Each row has a name. After each piece below comes the name of the row it's from, unless a question asks for something else. Each question is about the rows just above it. Places in a row count from 0.

F: [143  64 113  63  63  92  98]
E: [143 135  91  63 116  92  98]
H: [139 135 124  92 120 146  94]
V: [ 88  93 121 137 168  87 106]
Places of [63] in row F: : 3 4
Shared by F and H: : [92]
asked: [139 135 124  92 120 146  94] : H
Where do [ 92 120] appear? : H

Y: [108 125 176 166 114]
T: [142 118 119 132  65]
G: [ 84 102  97 118 154]
D: [126 128 166 141  91]
K: [ 77 102 115 120 158]
M: [116 127 173 168 103]
N: [118 157 142 142 142]
R: [133 128 158 165  83]
asked: [133 128 158 165] : R
One entry of K was changed: [ 77 102 115 120 157]. Where, and from what? : 4, [158]
asked: [142 118 119 132] : T
One entry of G was changed: [ 84 102  97 117 154]. Where, and from what? : 3, [118]
Which value is in both K and R? : [158]
At which places does N hold [142]? : 2 3 4
asked: [165  83] : R

Q: [182  79  86  86  79 110  90  86 141 104  85  79  79]
L: [179 131  87 175  90 146 173 142  85  78  90  81 174]
S: [179 131  87 175  90 146 173 142  87  78 101  81 174]
Z: [182  79  87 146 175  90  87  91  79  79 116  86 120]
Which value is in both Q and S? : [90]
Every place of [87] in Z: : 2 6
Every place of [86] in Q: : 2 3 7
Where do [179 131  87 175  90 146 173 142  85  78  90  81 174] appear? : L
One entry of Q was changed: [182  79  86  86  80 110  90  86 141 104  85  79  79]. Where, and from what? : 4, [79]
asked: [179 131  87 175  90 146 173 142  87  78 101  81 174] : S

C: [135 122 123 136 114 114  83]
P: [147 106  98 113 147 133 115]
B: [139 107 103 114 119 141  73]
Every place of [115] in P: : 6
Shared by C and B: : [114]

Mopu: [136 134 132 135 156 149 136 155 140 139 149 142 135 132 131 156]
rusi: [147 136 152 135 133 137 139 137 136 139 131 134 134 140 138 136]
notok: [142 167 134 132 149 174 135 142 137 136 136 137 134 140 138 147]
kupa: [137 151 141 140 135 140 140 137 148 141 146 155 182 131 131 169]
kom: [137 133 138 134 140 140 138 140 136 138 134 134 132 138 134 136]
befe: [136 148 135 139 146 139 137 138 148 137 139 152 157 139 143 137]
nef: [137 151 141 140 135 140 140 137 148 141 134 151 151 142 140 138]
zet: [139 161 146 134 135 143 137 133 136 136 135 143 163 138 145 137]
Bito: [138 148 134 142 139 138 138 139 149 140 142 150 150 138 138 145]
Fuped: [141 136 152 135 133 137 139 137 136 139 131 134 134 140 138 136]
Changed zet: [139 161 146 134 135 143 137 133 136 136 136 143 163 138 145 137]. Place and old value: : 10, [135]
asked: [139 137 138 148 137 139 152 157] : befe
asked: [141 136 152 135 133 137 139 137 136 139 131 134 134 140 138 136] : Fuped

tun: [121  81 122 125 157]
Tar: [151  88 105 119 124]
laviv: [ 79 108 123 121 123]
tula: [153 114 143  82 165]
bop: [ 91 137  88 108 156]
Kuve: [160 124 171  99 114]
Vizoz: [129  87 122 130 165]
sosi: [149 181  80 179 104]
Mul: [ 83  92  80 110 135]
Bifa: [ 88 137  91 130 165]
nirib: [138 180 132 111 169]
asked: [ 88 137  91 130 165] : Bifa
Changed laviv: [ 80 108 123 121 123]. Place and old value: : 0, [79]
At which places does bop hold [156]? : 4
Shared by Vizoz and tun: : [122]
asked: [ 88 137  91] : Bifa

U: [ 67 167 114 167 114]
J: [120  95 122 109 156]
A: [115  86 137 102 174]
X: [114 114 114 166 114]
At which places does X hold [114]? : 0 1 2 4
Changed A: [115  86 137 102 175]. Place and old value: : 4, [174]
Places of [115] in row A: : 0
Places of [167] in row U: : 1 3
Every place of [120] in J: : 0

